A small network was shown many inputs. Here are its activations along a few directions, one row for each input.
Each table varies a few parts of the input and shows all the possible inputs, shuffled.
A made-up example of a description, with smaller parts first: one of 2 separate values, together with either a single point or one of 9 places along a line or (one of 5 places around a ring, together with one of 6 places along a line).
Shared parts are said once, and a part with two or three values counts as separate values.

Table:
R1: [ -4 -19  52 -33  42 -34  15  -8 -54  58  10  66  -1 -36 -23 -22 -61  11
 -18  -6]
R2: [  7  23  18 -45  24 -22 -41  -2 -57  32  -5  18 -25 -14 -13  22 -63 -29
  -9 -20]
R3: [ 11  29 -36   6 -87  41   7  13  49 -95   8 -73 -19  55  23 -36  55  47
  43  54]
R4: [-14   2  29 -44  40 -14  18  17 -19  39 -12  55   1 -28 -32  -1 -79   2
 -32 -17]
R5: [  10   35  -58  -32  -63   -1   19   27   80  -68   30 -104   -8   95
    3   29  -57   -1   45  -54]
R6: [  3  34 -39 -16 -76  24  16  28  86 -89  33 -87 -12  78   8   5   3  11
  74  -3]
R7: [  4 -52   4  93  28  -3 -14 -35  14  48 -21  27  30 -51  42  -4  90 -30
 -44  11]
R8: [ -5  26  13 -49  33 -10  -6  24 -27  26 -19  29  -9 -19 -22  23 -77 -20
 -26 -26]
R9: [ -6 -49  23  88  57  -3  23 -52  -7  33 -20  38  25 -54  24  30  79  -5
 -43 -10]
R10: [-11 -39 -20  82  33  10  11 -42   3   3 -35  20  51 -45   6 -10  99  -9
 -34  13]
R11: [ 16 -17  45 -31  20 -35 -33 -20 -89  59  15  41 -24 -26 -16  -7 -47 -17
   2   3]
R12: [-12  27 -31 -19 -51  46 -14  50  22 -47  18 -30  -9  44   1 -28  60  40
  42  55]
What do these inputs look like to the network?
Answer: either one of 3 separate values or one of 4 places along a line or one of 5 places around a ring
Start at R1 and move only the place on the ring of 5, one step at a time. The first step leads to R11. Which rows follow, in order?
Answer: R2, R8, R4

Table:
R13: [ -16   51   50  -74   55    4  -27   12 -102   20  -34   82  -26  -61
  -39   -7  -48   10  -20   30]
R14: [ -1 -51  42  54  90 -43  53 -50   2  76 -25  54  19 -57  13  61 -49 -19
 -90 -81]
R15: [-16   4  15 -26 -69  38  55  60  85 -55  52 -14 -10  50  -2 -52  17  64
  76  55]
R16: [  2  45 -23 -87 -59 -13  26  32  27 -55  51 -65 -23  92 -17 -27 -90  59
  50 -23]
R17: [ 34 -54  41  68  -9 -25 -26 -71 -55  41  -9  31  -1 -58  44 -71  69   3
 -26  62]
R18: [ -25    4   10  -50   78  -23    4   42   -8   81  -41   81   34  -57
  -44   10 -110  -49  -69  -47]
R19: [ -3 -79  27  91  73 -42  14 -82 -25  62  11  42  50 -55   8  23  68 -38
 -10 -41]
R20: [ -1  40 -89  67 -47  51 -40  23 112 -71 -21 -97  17  45  61  38 115 -35
  12  -3]
R21: [  -6  -19   22  -12   13   23  -70   19 -111   60    2   60  -28  -30
  -15  -22   67   18  -10   80]
R22: [ -16   16  -77   38  -52   62   62   10   82 -124  -32  -70   32   44
  -11   -6   75   46   11   24]
R23: [  48   43  -18  -67  -73  -33  -51    6   -7  -33   46 -105  -63   85
    4   54 -114  -59   76  -57]
What do these inputs look like to the network?
Answer: either one of 5 places along a line or one of 6 places around a ring

Table:
R24: [-15  16  43 -56  43   2 -12  24 -75  44 -23  80 -16 -50 -34 -17 -47  13
 -33  28]
R25: [-14 -34  -1  75  31   9  24 -39  24  -2 -21  21  38 -37  13  -1  84   2
 -23   6]
R26: [  -5   55  -67  -35  -92   47   -6   71  100  -96   35 -104  -16  103
    7   11   14   10   82    6]
R27: [ -3 -18  47 -50  34 -36  -4   1 -61  67  15  63  -7 -28 -32 -23 -76  -1
 -10  -5]
R28: [  16   56  -54  -40 -105   22   19   40   97 -108   23 -113  -24   98
   15  -12  -42   22   60   -3]
R29: [ 13 -13  54 -27  35 -42  -9 -18 -64  60  18  43 -17 -29  -6   5 -62 -18
  -1 -21]
R30: [  7 -14  30  -6  50 -37 -16 -26 -48  59  -7  35  -7 -34  -8  35 -56 -39
 -31 -43]
R31: [  2 -33 -14  75  -1  19   1 -33   2 -13 -16  -3  24 -22  18  -9 106  -1
  -4  32]
R32: [-10 -49   9  72  38   0  40 -24  32  30 -17  34  37 -39  19   0  54   6
 -46  -6]
R33: [  9 -21 -13  66 -21  21 -34 -25  -5  -6 -10 -10   4 -14  38 -27 114   6
  -6  55]
R34: [ -2   4   7 -16  67 -31 -23  -8 -45  63 -32  41  13 -43 -15  35 -63 -50
 -56 -52]
R35: [   0   50  -42  -56  -78   29   19   37   43 -100   34  -87  -29   96
  -16    4  -26   49   68    4]
What do these inputs look like to the network?
Answer: either one of 3 separate values or one of 4 places along a line or one of 5 places along a line
Start at R33 and move only the place on the line of 4, one step at a time. The first step leads to R31. Which rows follow, in order?
Answer: R25, R32

Table:
R36: [-37  -9  65 -26  30   4  -7  -2 -36  46 -13 102 -24 -53 -24 -53  -8  54
 -52  52]
R37: [-15  24 -35 -40 -26   8  41  37  98 -47  36 -56   3  80  -2  23 -56  40
  34 -40]
R38: [  8  -2  74 -13  13  -2 -22 -25 -96  26 -13  64 -49 -56 -10 -14  -3   8
 -12  48]
R39: [ 14   2  -5 -24  34 -33 -37  -3 -59  51  -8   7   1 -13 -15  34 -57 -56
 -19 -46]
R40: [-41 -49   4  89 107  -7  -2 -41  15  77 -26  69  51 -64  16  48  87 -17
 -80 -43]
R41: [ 33  10 -24   1 -61   6  41  13  39 -63  12 -81 -14  52   5  30 -36 -19
  44 -26]
R42: [ 13  37 -10 -11 -51  26  -3   0 -25 -78  15 -45 -16  27   1 -24  54  24
  70  45]
R43: [ -2  -9 -33  95 -21  23  28 -51  79 -63 -52 -36  25 -16  33  -3  81  -4
 -42   2]
R44: [ 26 -28  37  -2  19 -37 -56  -9 -61  83  22  30 -16 -29  13   8 -19 -59
  10  -5]
R45: [ 35  -4 -37   8 -63   6 -18  25  -8 -20  33 -70  -5  50  17  -5  34 -21
  57  12]
R46: [  0   5 -42 -17 -34  43  27  47  20 -51  -1 -13  42  17 -14 -64  46  41
  48  75]
R47: [ -32   25    6  -60   51  -36    8    7   34   39   -4   30    2    5
  -21   19 -123   10  -57  -76]
The inputs of R45 and R44 match in every part but one. If R42 is changed in the same way as R45 into R44, which row does it become?
Answer: R38
What do these inputs look like to the network?
Answer: one of 2 separate values, together with either a single point or one of 5 places along a line
Which other rows does R39 become when the choice among 2 separate values takes its other values? List them by row number.
Answer: R41

Table:
R48: [ 16   2 -47  37 -46  26   2   8  81 -51   5 -74  23  43  33 -14  56  13
  32  17]
R49: [  6 -52  32  28  39 -55   9 -41   2  72  22  27   6 -17  25   7 -29 -22
 -20 -50]
R50: [ 19 -18  17  47  19 -13 -39 -49 -47  24 -11  34  -5 -55  12   1  48 -33
   2  15]
R51: [ 17 -14 -55  34 -20  -2   1  -8  78 -31  -6 -84  12  43  28  54  10 -47
  21 -43]
R52: [  4  43 -34 -46 -81  29 -10  46  17 -86  27 -56  -3  55 -17 -34   9  15
  63  40]
R53: [-15 -32  34  26  52 -15  61 -28   5  42 -17  55  34 -65 -24   7 -44  -4
 -55 -37]
R54: [-10 -46  24  93  36   6   7 -25 -16  33 -30  34  26 -57  23  32 107 -16
 -53  26]
R55: [-31 -37  19  62  57   6  21  16 -13  67  -8  71  39 -49   3   7  74   2
 -64   0]
R56: [ 17  -8  18 -28  12 -22 -38 -39 -83  17  15  -2 -35   1 -22  17 -53  -4
  13   7]
R57: [ 17 -34   0  52  32 -43 -10 -52 -49  40  -8  -2  -2 -17  16  15  20 -14
 -34 -23]
R58: [ 31  34 -43 -36 -53  18 -26  37  44 -51   7 -74 -37  65  15  21 -49 -28
  46 -17]
R59: [ -3  35  -1 -50 -93  48  31  52  34 -94  52 -33 -40  77  -2 -66   6  80
  73  56]
R60: [-21   1  22 -11  11  12 -20   2 -79  22 -16  53 -10 -37  -9 -22  50  25
 -35  61]
R61: [ 12  22  13 -29   9   4 -83 -14 -67  25  -4   8 -35 -23   6 -12   3 -13
  12  34]
R62: [ 16   8  29 -51  24 -42 -23   5 -33  52  23  35 -34   0  12  -5 -85  -8
  10 -23]
R63: [ -22  -14   47  -57   24  -16   30   -2  -25   44  -15   69   17  -38
  -69  -23 -106   12  -35    0]
R64: [ 11   6 -16  23 -71  26  47  10  71 -74  24 -58   4  54  29 -26  72  56
  53  20]
R65: [ -5  33 -42  12  24  13  33   6  87 -54 -39 -41  22  11  10  57 -25 -29
 -15 -67]
R66: [-37   6  32 -51  33  31 -12  51 -22  53  -7  81  10 -39 -49 -34 -10  13
 -11  23]
R67: [-23  64 -49 -56 -11  -9  16  24  16 -51 -14 -42   7  46 -19  19 -56   1
  -2 -39]
What do these inputs look like to the network?
Answer: one of 2 separate values, together with either one of 4 places along a line or one of 6 places around a ring
The inputs of R48 and R52 match in every part but the choice among 2 separate values. If R55 is changed in the same way as R48 into R52, which row does it become?
Answer: R66
Start at R67 and move only the place on the line of 4, one step at a time. The first step leads to R58. Which rows follow, in order?
Answer: R52, R59
